Each row below holds a small network's activations on one input, seen along a few directions.
In each table, some parts of the input vary, and every possible input appears once, in random order.
A made-up example of a description, with smaller parts first: values(3) and (point or line(9) or (line(4) and ring(8))).
Shared parts are said once, and a part with two or three values counts as separate values.

Rows:
row 1:  0.42  0.62 -3.52  0.42  0.88 -3.35  1.17  0.84  0.67 -0.99 -0.05  0.70 -0.73
row 2: -0.58  0.20 -3.30  0.72  0.80 -2.08  0.82  1.01  0.61 -1.18 -0.02  0.72 -1.72
row 3:  0.16  0.17 -2.22 -1.12  1.07  0.00  1.82  0.74 -0.38 -1.39  0.28  0.96 -3.20
row 4:  0.96  0.31 -1.95  2.27  2.68  1.03 -0.89  0.47  1.33 -0.05 -0.97  0.93  1.58
row 5:  1.04  0.09 -1.56  1.58  2.83  2.21 -0.85  0.34  0.82 -0.68 -0.97  0.73  0.57
row 6: -0.66 -0.05 -3.04 -0.13  0.86 -0.93  0.91  0.79  0.00 -1.60 -0.13  0.57 -2.72
row 7: -0.24 -2.71 -0.22  1.71 -2.48 -0.61 -0.90 -1.32 -1.92 -0.89  1.57  1.77  1.21
row 8: -0.16 -2.87 -0.03  0.96 -2.54  0.68 -0.76 -1.44 -2.36 -1.47  1.56  1.44  0.21
row 9: -1.46  3.57  5.94 -2.70  0.98  1.86 -0.40  0.57  2.90  3.76 -1.94 -4.56  1.31
row 10:  0.86 -2.58  0.74  0.12 -2.26  1.65  0.23 -1.39 -2.89 -1.14  1.92  1.56 -0.22
row 11:  2.00  0.66 -2.15  2.04  2.71 -0.17 -0.58  0.06  1.41  0.34 -1.00  0.89  2.39
row 12: -2.46  0.89  7.89 -3.31 -5.05  0.02 -0.34 -0.75 -0.59  3.24 -0.19 -3.99  1.15
row 13:  0.80 -2.66 -0.29  1.41 -2.51 -1.99 -0.61 -1.53 -1.95 -0.44  1.51  1.77  2.28
row 14: -2.77  4.03  4.26 -4.65 -1.11 -1.49  0.43  1.33  1.82  2.98 -1.02 -4.53 -2.04
row 15:  2.06  0.33 -0.55  0.70  3.12  3.18 -0.05  0.28  0.54 -0.50 -0.54  1.03 -0.07
What do these inputs look like to the network?
Answer: values(3) and (point or line(4))
The inputs of row 5 and row 6 match in every part but the values(3) part. If row 11 is changed in the same way as row 5 into row 6, which row does it become?
Answer: row 1
Which other rows agree with row 8 in the values(3) part? List them by row number.
Answer: row 7, row 10, row 12, row 13

Rows:
row 16:  0.05  3.18  7.44 -4.28 -1.21  1.53  1.88 -0.44  0.52  3.78 -0.14 -3.54 -0.88
row 17: -1.66  3.63  5.34 -2.09 -2.48 -3.37 -0.07 -0.32  2.03  4.43 -0.88 -4.01  1.75
row 18:  0.93 -1.67 -0.88  1.85 -1.28 -0.33  1.00 -0.67 -1.05 -1.61  0.59  2.40  1.45
row 19: -3.23  0.04  7.55 -4.81 -3.78  4.02 -0.06 -1.43 -1.16  2.29 -0.22 -3.69 -1.33
row 20:  2.97 -2.48  0.04  1.58  0.18  1.20 -1.98 -1.70 -1.23 -0.36  0.64  2.16  2.40
row 21:  0.83 -3.07 -0.10  2.64 -0.53  2.66 -3.12 -2.23 -1.68 -0.88  1.28  1.42  1.60
row 22:  1.65 -0.50 -3.24  0.47  2.04 -1.04  1.24 -0.24  0.39 -1.32 -1.03 -0.05 -0.41
row 23:  1.29  0.21 -3.49 -1.35 -0.59 -2.42  1.19  0.75 -0.90 -0.93  1.53  1.77 -2.33
row 24:  1.49  0.13 -1.74  2.29  3.90  3.10 -2.76 -0.18  1.90 -0.45 -1.70  0.89  0.89
row 25: -0.80  4.29  6.95 -4.34  0.67  2.28  1.64  0.51  0.98  2.91 -0.71 -4.52 -1.08
row 26: -0.66  1.25 -4.58 -0.34  1.64 -0.64 -0.37  1.54  0.80 -1.53 -1.10  0.55 -4.17
row 27:  0.16 -0.56 -2.29 -0.70 -1.67 -2.64  0.82 -0.08 -1.94 -1.90  1.49  2.30 -2.56
row 28:  1.38  0.29 -2.69  1.00  1.84  0.38  0.83  0.54  0.80 -1.63 -0.23  0.86  1.57
row 29:  0.65 -2.24 -1.93 -0.21 -1.11 -2.31  0.90  0.22 -1.93 -1.64  0.67  1.70 -1.25
row 30:  2.15 -0.41 -2.04  1.43 -0.08 -0.13  1.59 -0.41 -0.13 -0.41  0.44  1.95  1.57
row 31:  0.63  0.36 -2.49  2.75  3.31  2.35 -1.55  0.95  1.06 -0.41 -2.73  1.02  0.34
row 32:  2.74  0.01 -1.27  1.26  3.52  1.84 -1.65 -0.71  0.80 -0.46  0.39  1.26  2.70
row 33: -2.15  3.83  6.58 -3.84  1.23  4.05  1.04  2.00  2.31  3.31 -1.25 -4.51 -2.19
row 34:  0.59  1.17 -4.17 -1.54  1.36 -2.04  0.78  0.93 -0.18 -1.65  0.59  0.91 -2.64
row 35: -1.10 -2.26 -1.04  2.79 -1.92  1.27 -0.09 -1.08 -1.49 -2.02  1.35  1.70  0.71
row 36: -0.39  0.50 -2.81  2.24  2.38  1.63 -0.19  1.36  2.26 -1.76 -1.53  0.88 -0.06
row 37: -2.32  4.53  4.75 -2.46 -0.38 -3.05 -0.46  0.60  2.64  3.49 -1.40 -5.27  1.58
row 38:  4.06 -1.30 -1.13  1.26  1.33  1.44 -1.24 -1.35 -0.40  0.89  0.46  1.74  2.63
row 39:  1.97 -1.29 -2.25  0.80  0.11 -1.64  1.82 -0.14 -0.03 -0.64  0.78  1.19  0.14
row 40: -1.37  1.69  8.45 -4.70 -2.56  1.80  1.28 -1.06 -0.37  2.61 -0.13 -2.65 -0.86
row 41: -5.73  0.41  5.47 -2.03 -5.06 -1.10 -2.17 -0.49  0.61  2.97  0.19 -3.95  2.00
row 42: -0.72 -0.16 -3.06  1.77  2.71  0.17  0.38  1.12  2.14 -1.64 -1.28  0.29 -1.61
row 43:  1.18 -0.88 -2.83 -0.42  0.55 -2.23  2.07  0.06 -0.86 -0.22  1.05  1.80 -1.14
row 44:  2.69 -0.57 -1.42  1.98  1.05  0.50  0.38 -0.61 -1.01  0.80  0.06  2.34  2.28
row 45:  1.54 -1.80 -0.28  2.40 -0.09  0.24 -0.22 -0.92 -1.90 -0.37  0.21  2.80  2.10
row 46:  0.72 -2.43 -1.06  1.22 -1.14 -1.79  1.15 -0.36 -0.95 -1.89  0.98  1.65  0.04
row 47: -1.33  0.05 -3.65  0.40  2.90 -0.42  0.28  1.92  1.50 -1.46 -0.70  0.69 -2.71
row 48: -1.30 -2.69 -1.18  2.43 -1.69 -0.16  0.37 -1.30 -1.52 -2.00  1.48  1.14 -0.83
row 49: -0.52 -2.64 -0.50  3.22 -0.99  1.71 -1.68 -0.73 -2.21 -1.14  1.13  1.88  1.53
row 50:  0.45 -0.13 -3.51 -0.85  2.40 -1.71  1.27  1.00  0.03 -1.32  0.36  0.78 -1.22
row 51:  1.92  0.25 -1.99  1.65  2.95  1.07 -0.42  0.40  0.01 -0.48 -0.61  1.31  2.26
row 52: -3.10  1.80  6.18 -2.39 -4.18 -3.29 -1.12  0.10  1.33  2.98 -0.58 -3.34  2.35
row 53: -1.05 -1.37 -2.70  0.18 -2.90 -1.02 -0.80 -0.15 -2.56 -2.45  1.68  0.97 -3.32
row 54: -1.25 -2.71 -2.09  0.93 -1.97 -0.70 -0.28 -0.09 -2.40 -2.00  1.49  0.92 -1.92
row 55: -3.39  3.51  3.67 -2.19 -0.44 -1.23 -1.73  2.67  3.80  4.14 -2.62 -5.75  0.65
What do these inputs look like to the network?
Answer: line(5) and (values(2) or line(6))
The inputs of row 55 and row 52 match in every part but the line(5) part. If row 42 is changed in the same way as row 55 into row 52, which row does it become?
Answer: row 46
The inputs of row 49 and row 51 match in every part but the line(5) part. If row 53 is changed in the same way as row 49 into row 51, which row does it become?
Answer: row 34
Which other rows does row 20 become when the line(6) part takes its other values? List them by row number.
Answer: row 18, row 27, row 29, row 45, row 46
Which other rows does row 37 become when the values(2) part takes its other values? List them by row number.
Answer: row 25
Which other rows does row 33 become when the values(2) part takes its other values? List them by row number.
Answer: row 55

Rows:
row 56: -5.14  1.43  5.51 -3.97 -5.61 -1.63 -0.37  1.35 -0.83  2.01 -0.05 -4.29 -2.60
row 57: -2.75  4.75  5.05 -4.57 -1.94 -3.57  2.46  1.95  2.64  3.67 -0.84 -4.02 -2.44
row 58:  3.60 -7.36 -2.53  6.37 -3.37  0.56 -1.35 -2.92 -4.87 -2.72  1.70  6.48  5.27
row 59:  3.14  1.17 -8.58  1.92  6.88 -1.43 -1.12  1.48  1.81 -3.00 -1.34  2.81 -1.47
row 60: -0.82 -4.10 -7.33  3.18 -1.24 -2.06  0.85 -0.88 -2.09 -5.07  1.14  3.68 -2.85
row 61: -0.85  5.21  5.95 -2.02  5.86  4.81  0.57  1.83  6.00  3.85 -4.89 -5.81  1.74
row 62: -2.16 -0.87  8.38 -5.16 -5.68  1.30 -0.79 -2.22 -2.93  2.72  1.98 -2.23 -0.70
row 63:  3.44 -5.47 -4.13  3.03 -2.49  0.93  1.27 -1.82 -5.08 -4.84  3.49  5.26 -0.51
row 64: -1.73 -2.08  9.48 -0.85 -6.70  1.14 -3.60 -3.81 -2.02  3.37  2.50 -2.93  5.80
row 65:  0.64 -1.44 -8.27  1.72  3.60 -3.79  2.75  0.83  0.30 -3.11  1.75  3.58 -2.25
row 66:  3.26  1.98 -6.93  5.09  9.06  4.02 -1.52  2.13  3.45 -0.91 -1.47  3.80  0.51
row 67: -0.62  6.78  3.40 -4.76  1.61 -0.26  0.87  2.09  3.62  4.02 -3.99 -6.33 -0.51
The inputs of row 67 and row 62 match in every part but one. If row 59 is changed in the same way as row 67 into row 62, which row does it become?
Answer: row 63
What do these inputs look like to the network?
Answer: values(2) and line(6)
Which other rows does row 57 become when the values(2) part takes its other values? List them by row number.
Answer: row 65
